These are the activations of a small neural network, seen along a few directions. Each row is one input.
In each table, some parts of the input vary, and every possible input appears once, in random order.
A made-up example of a description, with smaller parts first: one of 3 separate values, together with either a single point or one of 9 places along a line or (one of 4 places along a line, together with one of 5 places around a ring).
Shared parts are said once, and a part with two or three values counts as separate values.
In the rows, zero is written as 128.

Other details of the inputs vary at random and push rows far along three fixed directions, the same in every table; ignore that.

Table:
row 1: [ 87  95 124 137 133 106 164 116 130 103 176 117 166]
row 2: [145 160  88 231 198  59 100 125  81 148  35  20 112]
row 3: [ 89 130 148 121 147 117 221 135 100  83 159 176 147]
row 4: [105  91  91 117  99 117  95 154 136 105 199  86 212]
row 5: [156 132 132 114  86 163  54 147 158 153 132 121 127]
row 6: [138 155 182  61 122 185 162 102 158 181 130 232  54]
row 7: [ 81 120 133 113 163 117 213 127 100  96 169 173 136]
row 8: [141 161 129 109  84 150  57 134 165 148 129 118 145]
row 9: [167 127 123  99  93 155  49 138 159 140 118 130 135]
row 10: [112  80  88 222 188  69 142 155  39  77 127  27 129]
row 11: [155 121 131 125  89 155  62 136 178 166 125 123 140]
row 12: [160 117 120 104  93 150  53 133 172 150 109 131 142]
row 13: [102 115 121 117 136 114 162 142 106  94 179 124 169]
row 14: [143  71 105 111  95 123  91 170 127  77 183  98 212]
row 15: [ 69 110 138 125 148 114 213 109 102  97 171 164 127]
row 16: [117 178 181  80 113 169 168  85 187 176 109 239  87]
row 17: [117 179 180 102 138 143 182  83 124 151 113 183  58]
row 18: [124 161 124 184 166  92 121 102 103 151  60  73  81]
row 19: [144 147 117  98  91 138  56 120 179 144 106 127 159]
row 20: [ 97  86 124 122 159 124 204 134  97  82 144 196 133]
row 21: [149 150 156 118 118 159 123 131 131 150 109 162  88]
row 22: [145 156 165 100 150 152 173 107 119 136  84 215  64]
row 23: [ 87 120 127 110 159 115 205 124 103  70 146 192 148]
row 24: [124 136 174 123 150 145 183  84 139 170 104 188  50]
row 25: [132 126 153 121 123 148 124 105 146 168 114 143  76]
row 26: [115  71 110 132 142 116 154 140 126  89 152 150 174]
row 27: [154 151 162 116 116 153 129 131 134 153 108 158  93]
row 28: [112 106 105 122  89 124  94 166 132  82 194  91 215]
row 29: [158 161 126  92  86 141  56 126 160 133 116 123 155]
row 30: [168 131 135 100  92 157  61 141 150 164 143 108 126]
row 31: [165 146 106 116 107 151 155 117 172 146 111 132  66]
row 32: [ 88 106 125 126 129 114 157 127 111  90 185 116 155]
row 33: [154 131  87 231 199  74  94 144  66 150  35  21  89]
row 34: [123 101 108 110  98 112 103 160 130  97 201  76 216]
row 35: [ 98  78 108 181 165  96 169 138  69  94 147  91 123]
row 36: [146 145 109 219 184  97 111 139  83 148  27  73  74]
row 37: [151 156 149 100  77 139  69 115 160 155 144  91 135]
row 38: [103  86  93 117 103 115  97 153 147 107 193  84 215]
row 39: [166 127 152 104  79 152  66 127 153 160 148  95 119]
row 40: [156 122 124 106  92 155  59 136 158 174 138 114 126]
row 41: [161 185 114 190 181  75 115 122  75 121  20  72 100]
row 42: [132 166 134 104 122 136 118 104 146 142  88 173 113]
row 43: [122 170 142 119 116 144 123 114 146 154 102 164 106]
row 44: [151 126 126 119  82 161  56 144 161 161 128 124 130]
row 45: [109  95 147 117 162 122 222 141  87 100 169 167 126]
row 46: [124  56  98 128 108 123  97 160 146 115 199  87 206]
row 47: [ 95 130  92 119 143 132 249 109 131  73 156 139 131]
row 48: [146 147 150 158 156 124 138 112  91 148  88 110  54]
row 49: [ 70 115 132 130 153 119 213 129 116  92 150 182 147]
row 50: [143 167 110 182 177  86 118 106 111 135  31 103 109]
Description of these inputs: one of 2 separate values, together with either a single point or (one of 4 places along a line, together with one of 6 places along a line).
The inputs of row 30 and row 13 match in every part but the choice among 2 separate values. If row 20 is changed in the same way as row 30 into row 13, which row does it become?
Answer: row 42
Change only the place on the line of 4 in row 22. List by row number the other rows that result.
Answer: row 21, row 30, row 48

Table:
row 51: [129 144 152 127 146 133 166 106 105 123  91 184  75]
row 52: [130 161 153 132 150 155 141 117 138 171  73 188  67]
row 53: [157 127 133 122 107 138  96 128 157 153 110 137 136]
row 54: [131 107 120 112 108 138 125 123 155 115 142 143 128]
row 55: [128 122 122 116 141 121 144 133 102 115 138 112 132]
row 56: [117 133 152 143 171 112 216 121  85 107 110 148 102]
row 57: [145 138 134 149 130 115 113 128 119 129 130  82 138]
row 58: [142 212 115  98  88 125  55 112 174 132  86 117 172]
row 59: [125 133 139 133 150 134 171 102 121 132  86 186  75]
row 60: [115 135 152  66  94 156 122 102 178 174 163 174 119]
row 61: [104  98 144  46  64 183 156 148 167 106 233 185 175]
row 62: [147 133 117 125 104 152  93 141 152 153 116 139 124]
row 63: [107 111 122 167 145  93 148 130 113 125 133  91 146]
row 64: [ 76  75 111 138 121 109 158 129 122  88 189 115 168]
row 65: [124 111 109 123 144 121 149 128 119 124 133 114 132]
row 66: [125 112 117 166 152 104 152 128 116 116 136  89 146]
row 67: [ 99 120 148 152 178 115 185 118  79  96 102 172  96]
row 68: [ 76  86 107 142 124 116 164 151 120 100 195 115 172]
row 69: [143 145 140 116 101 145  92 108 146 138 136 113 113]
row 70: [166 146 114 120  90 153  62 142 174 164 113 110 117]
row 71: [ 96  96 130 109  88 128 113 130 136 101 197 114 169]
row 72: [132 126 129 113 106 148 120 150 127 123 147 153 139]
row 73: [134 131  88 196 152 105 108 144 105 127 110  45 128]
row 74: [135 118 133 106 104 138 120 128 139 106 148 142 127]
row 75: [ 94 136 128 174 200  75 195 120  50 113 106 108  96]
row 76: [105 114 146 160 187 110 200 124  98 118  97 173 112]
row 77: [121 186 167 125 132 144 149 107 125 174  96 162  56]
row 78: [139 110 102 132 137 118 109 136 121 131 120 119 142]
row 79: [155 135 130 128 114 135 108 124 152 154 105 103 125]
row 80: [157 133 113 117 126 128  94 127 147 151 110 116 116]
row 81: [120  98  83 193 162  88 139 136  84  89 102  50 133]
row 82: [140 145 136 135 120 145  79 147 128 146 109 126 123]
row 83: [124 129 126 125 147 118 141 123 106 119 151 111 131]
row 84: [119 154 176  70 123 172 208 117 145 136 144 246  73]
row 85: [115  98 105 153 168 105 125 142 101 116 120 114 149]
row 86: [132  83 117 110 101 128 128 149 158 105 180 126 184]
row 87: [138 201 102 104  92 126  60 107 191 141  81 118 173]
row 88: [137 119 129  96 118 136 115 135 123 126 146 152 143]
row 89: [155 172 156 102 149 137 146 106 124 159  84 173  59]
row 90: [105  72 116 116 105 139 103 141 149  99 173 138 180]
row 91: [159 144 137 103 108 146  37 132 146 165 111 119 133]
row 92: [115 113 117 145 136 123 145 112 129 113 141 113 124]
row 93: [118 112  97 160 143 120 152 150 108 112 128  92 134]
row 94: [151 139 114 158 127 116  88 127 107 122  90  61 111]
row 95: [138 103 116 158 136 101 121 155  95  97 131  96 169]
row 96: [144 166 181 123 149 142 138 109 126 163  72 185  79]
row 97: [128 137 140 150 123 105 108 130 116 138 128  84 138]
row 98: [166 144 141 125 114 127  97 134 139 139 110 113 123]
row 99: [ 85  76 128  66 116 148 193 123 153  99 238 183 178]
row 100: [161 163 115 156 110 133  54 139 131 155 111  53 120]
The inputs of row 93 and row 61 match in every part but one. If row 79 is changed in the same way as row 93 into row 61, which row does it become?
Answer: row 56
The inputs of row 98 and row 86 match in every part but one. If row 67 is changed in the same way as row 98 into row 86, which row does it become?
Answer: row 90
Describe the family of inputs behind these rows.
Answer: one of 2 separate values, together with either a single point or (one of 4 separate values, together with one of 6 places along a line)
Start at row 52 and move only the place on the line of 6, one step at a time. The first step leads to row 62. Which rows follow, in order?
Answer: row 70, row 93, row 73, row 68
Change only the choice among 4 separate values in row 78. List by row number the other rows that result.
Answer: row 53, row 59, row 62
Change only the place on the line of 6 in row 82. List by row number the other rows that result.
Answer: row 61, row 72, row 77, row 84, row 100
Change only the choice among 4 separate values in row 68. List by row number the other rows that result.
Answer: row 60, row 63, row 64
